A small network was shown many inputs. Here are its activations along a few directions, one row for each input.
In each table, some parts of the input vary, and every possible input appears once, in random order.
Descriptions start from the smaller parts, as in this example, which fits no table here: one of 4 places along a line, together with either a single point or one of 11 places along a line or (one of 3 separate values, together with one of 5 places around a ring).
Shared parts are said once, and a part with two or three values counts as separate values.

Rows:
r1: [ -7   3   7   3   2  26  15 -20   9 -13   3   4   2]
r2: [ -3   6  20   3  -9  -1   0  27  -4  -3   7  14 -25]
r3: [ 15   8   1 -16   4  16  17  11  -1  -1   0  12   9]
r4: [  9   8  16  -6  -8  -9   4  32  -4   0 -13   2  -4]
r5: [  0   8   7 -12  -6  29  21   8 -13 -11   9   7  -9]
r6: [ -4   5  23  26   2 -12  -5  13  12   5 -13  -7 -22]
r7: [ -7   9   6  15  11  -9   5 -12  21   3 -26  -3  12]
r8: [  9 -33 -52 -25 -14 -13 -27 -34 -48   9  47  -9   1]
r9: [ -1 -31 -54 -27   2 -25 -33 -20 -19   7  33 -18  23]
r10: [  2   9  18  17   7 -19 -10  23  11  13 -22  -9   3]
r11: [ -1   4   1  -1   7  16  12  -8  10 -10  -5   2  21]
r12: [-13   4   7  22   1   1   1 -21  26   0 -20   4 -10]
Q: Describe the family of inputs behind these rows.
A: one of 2 separate values, together with either a single point or one of 5 places around a ring
Q: Changing only the choice among 2 separate values turns r11 into r1. The same change can be made to r10. Which row results?
A: r6
Q: Which other rows does r7 become when the choice among 2 separate values takes its other values? List them by row number.
A: r12
Q: Which other rows does r8 become when the choice among 2 separate values takes its other values? List them by row number.
A: r9

Rows:
r13: [-15 -30 -30  11   4 -12 -23 -40  -3   1  16 -22  24]
r14: [-10  21  24  22  10  -9  10  -1  50  -5 -46  -5   9]
r15: [  6  10  -3  -7   2  25  27 -23  34   0 -10  16  -4]
r16: [-15  15  45  35  -7 -25 -10  35  24   9 -20 -17   2]
r17: [ 11 -13 -32 -30  -6  26   7  -5 -33 -11  42   9  -1]
r18: [ 27   7 -17 -29  -7  22  17  -1 -20 -10  18  16  -8]
r19: [  8  31  34  -1  -3  29  48  31   9 -16  -4  25 -16]
r20: [-25  -5   8  18  -3  -6  -6 -20  18   5 -17  -2  13]
r21: [ -4   0  11  22  -1 -33 -21  17   3  10 -19 -11   1]
r22: [ -5  -6 -13  28   2 -42 -31   1 -14  13   9 -17 -13]
r23: [-12 -27 -25  13  16 -32 -42  -7 -28   9  16 -26  -2]
r24: [  7 -25 -27 -21  11  23   7 -55   1  -6  16  -4  10]
r25: [  7   2   8  -5 -12 -11 -14  42 -17   5   3  12  -2]
r26: [ 15 -21 -34 -26   7 -16 -31  23 -33   5  29  -6 -12]
r27: [ 31  19   8 -16   2  29  32  12 -11  -8  -5  22  -5]
r28: [  7  -9 -16 -24  -7 -14 -20  30 -23  11  13   5 -10]
r29: [ -5  15  35   7 -12 -11   7  61   2   0  -7  11 -11]
r30: [ -9  -4  -7 -10  -5  30  17 -49  -3  -3   6  -3   7]
r31: [ -9  35  42  11   5  43  35 -15  25 -17 -25   1   9]
r32: [-10 -14 -13   3   4 -16 -10 -35  18   6 -11  -5  10]
Q: Describe the family of inputs behind these rows.
A: one of 4 places along a line, together with one of 5 places around a ring
Q: Changing only the place on the ring of 5 turns r19 into r31. The same change can be made to r27. Which row results?
A: r15
Q: Start at r14 and move only the place on the line of 4, one step at a time. The first step leads to r20. Which rows follow, in order?
A: r32, r13
